These are the activations of a small neural network, seen along a few directions. Each row is one input.
Each table varies a few parts of the input and shows all the possible inputs, shuffled.
A made-up example of a description, with smaller parts first: one of 3 separate values, together with either a single point or one of 11 places along a line or (one of 5 places around a ring, together with one of 6 places along a line).
Shared parts are said once, and a part with two or three values counts as separate values.

Other details of the inputs vary at random and push rows far along three fixed directions, the same in every table; ignore that.

Table:
row 1: [ 0.18 -3.49  0.86 -0.02 -1.51 -1.77 -2.29  0.94  0.29 -1.31  2.63 -0.04]
row 2: [ 1.09 -3.86  0.72 -0.25 -1.27 -0.27 -2.28  1.46  0.35 -0.35  2.33  0.07]
row 3: [-0.03 -1.78 -0.61  0.10  1.35 -1.98  0.14  1.43  0.90  0.02 -1.87 -0.75]
row 4: [ 2.03  3.78  0.53  2.67  2.29  1.15 -0.25  1.40 -0.81 -3.89 -2.90  5.00]
row 5: [-1.50  2.30 -0.92 -0.39  1.49  0.03  1.99 -1.03 -0.44  1.03 -0.77 -1.96]
row 6: [-1.30  0.34  0.25  0.30 -1.84  1.80  0.15 -2.81 -0.85 -0.36  4.00 -2.95]
row 7: [ 2.89  2.79  0.67  2.35  0.85  0.56 -0.65 -0.36 -1.54 -3.06 -2.41  4.07]
row 8: [ 0.25 -3.11  1.17 -0.34 -2.58 -0.57 -3.22  1.51 -0.16  0.08  1.29  0.23]
row 9: [ 0.30 -1.35 -0.72 -0.57  1.38 -0.44  0.11  1.93  0.82  1.03 -1.42 -0.26]
row 10: [-1.16  1.48 -0.41 -0.13 -0.05  2.15  0.54 -1.65 -0.84  1.36  2.03 -1.99]
row 11: [ 0.54 -0.92 -0.63 -0.49  0.75 -1.88  1.33  1.69  1.81  1.71 -3.28  1.04]
row 12: [-0.71 -1.00 -0.41 -0.74  2.47 -1.87  0.46  1.88  1.78  0.59 -2.65  0.44]
row 13: [-2.42  3.21 -1.13 -0.63  1.92  0.64  2.51 -1.05 -0.46  1.56 -1.14 -1.86]
row 14: [-0.54 -1.20 -0.16 -0.75  1.33 -2.35 -0.03  2.22  1.66  0.01 -1.80  0.26]
row 15: [ 1.68  3.57  0.75  3.26  2.86  0.81 -0.19  0.83 -1.30 -4.40 -3.20  5.01]
row 16: [ 1.31 -3.82  1.36 -0.76 -2.22 -1.33 -2.27  0.02  0.41 -0.73  1.48  0.13]
row 17: [-1.30  2.86 -1.26 -0.31  0.38  1.38  3.26 -2.03 -0.52  3.03 -1.20 -1.39]
row 18: [ 0.83 -0.66 -0.94 -0.62  0.92 -2.11  0.94  1.61  1.78  1.67 -3.11  0.82]
row 19: [ 1.22 -4.33  1.04 -0.36 -2.01 -0.30 -2.74  1.48  0.84 -0.81  3.15  0.16]
row 20: [-1.13  1.42 -0.26 -0.26 -0.25  2.08  0.42 -1.59 -0.26  1.15  2.18 -1.89]
row 21: [-2.05  2.95 -1.16 -0.81  1.71  1.73  2.26 -1.17 -0.74  2.27 -0.33 -1.70]
row 22: [-1.12  0.99  0.11 -0.27 -0.84  0.64  0.45 -1.79 -0.46 -0.19  2.52 -1.99]
row 23: [-0.63 -0.81 -0.31 -0.64  0.79 -1.78  0.06  1.04  1.22 -0.03 -0.61 -0.33]
row 24: [ 0.80 -2.07 -0.13 -0.99  0.85 -2.14 -0.20  0.92  0.67  0.81 -2.94  0.27]
row 25: [-0.25  0.59 -0.26 -0.04 -2.09  1.34  0.52 -2.37 -0.95  1.55  2.64 -1.42]
row 26: [-0.24 -0.69 -1.17 -0.46  0.58 -0.74  1.65  0.41  0.70  1.94 -3.06  0.56]
row 27: [-0.89  1.16 -0.37 -0.47 -0.43  2.55  0.72 -1.39 -0.33  0.95  2.22 -1.95]
row 28: [-1.12 -0.47  0.65 -0.53 -1.16  1.39 -0.40 -1.32 -1.25  0.03  3.81 -1.57]
row 29: [ 0.23 -1.94 -0.60 -0.54 -0.19 -1.24  0.73  1.01  1.51  1.22 -2.33  1.05]
row 30: [ 0.39 -4.10  0.86 -0.02 -2.47 -1.58 -2.75  0.72 -0.06 -2.02  3.50 -0.77]
row 31: [ 0.84 -0.64 -0.65 -0.71  1.25 -2.30  0.74  1.52  0.99  1.82 -3.50  0.55]
row 32: [ 1.66  5.41  1.12  2.46 -1.08  3.72  0.04 -3.77 -2.86 -3.16  1.45  2.30]
row 33: [-2.14  2.91 -0.80 -1.16  1.66  1.47  2.46 -1.31 -0.33  1.56 -0.10 -1.94]
row 34: [ 2.76  1.38  1.99  3.66 -1.74  1.05 -2.86 -0.06 -1.85 -7.27  2.06  4.13]
row 35: [-1.20 -0.01  0.88 -0.69 -2.89  1.76 -1.51 -1.03 -0.76  0.87  2.63 -1.46]
row 36: [ 0.75 -0.88 -0.04 -0.83 -0.19 -1.57  0.19  0.68  1.03  1.33 -1.31  0.13]
Description of these inputs: one of 2 separate values, together with either a single point or one of 6 places along a line or one of 11 places along a line.
The inputs of row 11 and row 17 match in every part but the choice among 2 separate values. If row 35 is changed in the same way as row 11 into row 17, which row does it become?
> row 8
Which other rows does row 24 become when the place on the line of 6 takes its other values? List them by row number.
> row 7, row 17, row 25, row 26, row 31
Which other rows does row 16 become when the choice among 2 separate values takes its other values? List them by row number.
> row 24
Which other rows does row 23 become when the place on the line of 11 takes its other values? List them by row number.
> row 4, row 6, row 12, row 14, row 19, row 20, row 22, row 27, row 33, row 34

Table:
row 37: [ 0.37  3.91 -0.17  1.47  1.04  2.88  1.43 -1.37 -1.17 -0.62 -0.89  1.55]
row 38: [-0.08 -0.11 -0.17 -0.69  0.64 -1.40  0.16  1.39  1.00  0.57 -2.30  0.82]
row 39: [ 1.48 -2.71  1.54  0.76 -1.21 -1.84 -2.84  1.03  0.19 -3.26  1.94  1.44]
row 40: [ 1.28 -1.60  0.32  0.19  0.09 -0.81 -1.38  1.77  0.42 -0.56 -0.16  1.04]
row 41: [ 1.05 -1.87  0.55  0.64 -0.34 -1.10 -1.42  1.52  0.44 -1.84  0.43  0.93]
row 42: [ 0.80 -2.50  1.01  0.95 -0.54 -1.76 -2.15  1.19  0.12 -2.95  1.37  1.15]
row 43: [ 0.25  4.48  0.05  0.94  1.24  2.31  0.57 -1.23 -1.74 -1.04 -1.05  0.85]
row 44: [ 0.37 -0.74  0.34 -0.43  0.52 -1.06 -0.86  1.47  0.66  0.11 -1.59  0.85]
row 45: [-1.33  1.08 -0.17 -0.61 -1.67  3.56  0.68 -3.29 -1.47  1.86  4.53 -2.97]
row 46: [-0.77 -0.61  1.09  0.55 -3.65  2.95 -0.80 -4.07 -1.69 -1.10  7.93 -2.41]
row 47: [-2.97 -0.78 -1.88 -3.14  0.49 -1.03  2.75 -0.12  1.92  5.45 -0.59 -4.07]
row 48: [ 0.97 -1.79  0.06  0.42  0.42 -0.70 -0.60  1.38  0.63 -1.08 -0.37  0.94]
row 49: [ 0.27  4.00 -0.32  1.44  0.61  2.61  1.83 -1.43 -0.97 -0.72 -0.83  1.81]
row 50: [ 1.59 -0.91 -0.36 -0.43 -0.03 -1.78  0.92  0.04  0.32  1.56 -3.23  1.08]
row 51: [ 1.49 -2.67  1.02  1.02 -0.87 -1.74 -2.02  1.28  0.54 -2.75  1.76  1.38]
row 52: [-0.47  4.22  0.05  1.44  1.05  2.30  0.91 -1.21 -1.63 -1.13 -1.09  1.09]
row 53: [-0.62  4.15 -0.20  1.53  1.40  1.92  1.10 -1.23 -1.69 -2.02 -0.97  0.46]
row 54: [ 0.60 -1.46  0.34  0.15  0.41 -0.83 -1.51  1.68 -0.03 -0.76 -0.53  0.82]
row 55: [-1.46 -3.38  0.47 -1.94 -2.24 -0.66 -1.45 -0.63  0.36  1.17  3.87 -3.49]
row 56: [-0.74  0.09 -0.67 -0.47  1.30 -1.36  0.81  1.54  0.90  0.83 -2.83  0.52]
row 57: [-2.80 -1.06 -1.65 -3.11  0.78 -0.78  2.20 -0.05  1.72  5.45 -0.47 -4.30]
row 58: [ 0.73  0.26 -1.26 -0.69  0.55 -1.68  1.68  0.33  1.17  2.82 -4.93  0.50]
Describe the family of inputs behind these rows.
> either one of 2 separate values or (one of 4 places along a line, together with one of 5 places along a line)
Which other rows does row 43 become when the place on the line of 5 takes its other values? List them by row number.
> row 38, row 39, row 44, row 55
Which other rows does row 55 become when the place on the line of 4 takes its other values? List them by row number.
> row 41, row 48, row 53
